Each row below holds a small network's activations on one input, seen along a few directions.
In each table, some parts of the input vary, and every possible input appears once, in random order.
Descriptions start from the smaller parts, as in this example, which fits no table here: one of 3 separate values, together with either a single point or one of 9 places along a line or (one of 4 places along a line, together with one of 5 places around a ring).
Shared parts are said once, and a part with two or three values counts as separate values.
In the rows, zero is written as 128.

Other details of the inputs vary at random and push rows far along two fixed directions, the same in every table; ignore that.

Table:
x1: [131 114 149 115 127 126 132 147 127 114 142 115]
x2: [175 139 174 166 160 138 151 135 155 130 136 149]
x3: [201 137 130 146 130 103 158 133 92 114 133 155]
x4: [107 94 120 127 166 147 35 41 140 215 79 134]
x5: [96 157 113 132 129 121 154 131 92 123 123 130]
x6: [152 157 132 181 145 156 175 97 134 135 111 172]
x7: [131 113 145 112 129 116 132 140 142 109 144 120]
x8: [56 131 88 73 94 96 119 155 87 71 134 129]
x9: [102 144 114 129 118 136 145 130 101 110 120 147]
x10: [97 165 115 131 125 120 151 130 91 126 125 129]
x11: [146 170 132 181 160 140 182 92 135 154 110 160]
x12: [137 121 131 120 112 121 133 144 131 120 139 101]
x13: [185 148 142 140 106 117 177 151 133 111 150 120]
x14: [69 120 126 136 169 197 41 37 168 217 67 137]
x15: [70 126 96 76 105 111 101 157 94 73 130 118]
x16: [179 128 165 164 149 142 163 119 156 132 137 138]
x17: [185 119 141 173 126 132 172 127 167 147 128 126]
x18: [185 127 147 170 138 139 167 116 162 136 132 125]
x19: [99 172 114 127 120 119 148 124 95 131 126 132]
x20: [184 132 138 150 102 116 182 163 138 123 144 120]
x21: [179 149 161 136 118 122 171 151 130 110 154 134]
x22: [142 105 107 120 116 128 136 147 129 131 149 113]
x23: [143 105 103 116 118 116 137 141 143 125 152 116]
x24: [90 86 131 141 149 173 50 52 197 244 80 101]
x25: [91 91 100 74 84 82 111 171 130 99 144 86]
x26: [72 117 140 142 165 183 34 47 171 210 82 129]
x27: [136 113 131 122 116 123 136 143 133 118 136 102]
x28: [71 127 94 66 103 104 105 161 97 68 131 123]
x29: [175 150 172 148 140 127 159 162 131 113 147 143]
x30: [71 126 111 100 129 151 79 113 117 134 104 124]
x31: [191 119 124 172 141 147 167 115 161 154 142 136]
x32: [55 128 106 110 124 148 88 101 112 144 103 132]
x33: [167 156 139 165 145 161 167 121 128 123 113 162]
x34: [178 140 164 145 128 130 171 147 132 114 149 132]
x35: [144 121 107 113 106 123 132 144 129 137 154 114]
x36: [48 144 89 85 106 88 124 153 74 88 136 108]
x37: [169 150 152 179 149 149 152 114 147 122 125 157]
x38: [153 110 116 118 131 102 117 128 90 116 124 138]
x39: [80 111 133 66 117 87 92 181 117 80 152 108]
x40: [107 95 93 78 113 75 85 142 78 90 133 116]
x41: [204 124 132 164 156 116 148 96 129 138 116 165]
x42: [75 124 124 104 123 133 73 127 118 122 122 116]
x43: [137 105 125 125 105 117 140 153 139 131 133 104]
x44: [186 126 148 167 141 138 167 111 171 141 129 130]
x45: [79 105 164 134 182 178 30 59 185 226 88 123]
x46: [152 177 129 155 116 139 181 125 109 116 128 167]
x47: [80 107 144 88 134 118 79 158 123 117 135 108]
x48: [73 123 109 75 101 92 95 167 103 64 146 115]
x49: [74 118 120 98 119 125 81 143 110 104 127 115]
x50: [190 132 121 147 115 129 177 153 129 127 159 129]
Each input here is: one of 5 places along a line, together with either a single point or one of 9 places along a line.
The inputs of x30 and x14 match in every part but the place on the line of 5. If x29 is changed in the same way as x30 into x14, which row does it become? -> x45
Change only the place on the line of 5 in x35. List by row number the other rows that result. -> x22, x23, x31, x50
Which other rows agree with x9 in the place on the line of 5? List them by row number. -> x1, x5, x22, x27, x33, x38, x43, x47, x49

Table:
x51: [144 104 132 165 171 159 95 59 155 203 103 137]
x52: [161 214 143 162 126 126 222 159 79 53 138 190]
x53: [145 112 138 163 162 159 97 64 148 202 88 130]
x54: [147 98 128 160 159 146 100 66 174 176 94 137]
x55: [128 122 111 152 131 155 124 99 153 176 114 123]
x56: [25 120 103 38 70 75 111 205 90 62 163 66]
x57: [194 174 149 159 104 124 219 190 127 80 166 141]
x58: [34 98 85 74 100 106 88 129 117 141 126 75]
x59: [61 106 98 68 110 103 52 117 103 150 118 98]
x60: [145 99 127 157 175 155 101 69 162 196 99 139]
x61: [49 103 104 43 88 107 75 175 109 76 152 84]
x62: [142 97 126 159 150 165 106 72 168 188 97 138]
x63: [134 128 159 139 145 141 111 120 133 145 116 124]
x64: [131 143 158 133 141 136 111 115 139 156 122 134]
x65: [132 114 148 136 135 150 119 125 156 135 123 133]
x66: [133 121 154 142 155 142 108 113 142 149 130 131]
x67: [174 204 111 166 117 115 227 148 64 67 133 190]
x68: [218 153 121 150 100 115 219 167 115 79 162 146]
x69: [210 155 158 149 131 106 207 186 118 72 167 153]
x70: [53 95 110 43 91 75 70 181 107 55 147 88]
The inputs of x63 and x53 match in every part but one. If x69 is changed in the same way as x63 into x53, which row does it become? -> x60
What is each input in this table made of? -> one of 2 separate values, together with either a single point or one of 9 places along a line
Change only the choice among 2 separate values in x61. List by row number the other rows that result. -> x68
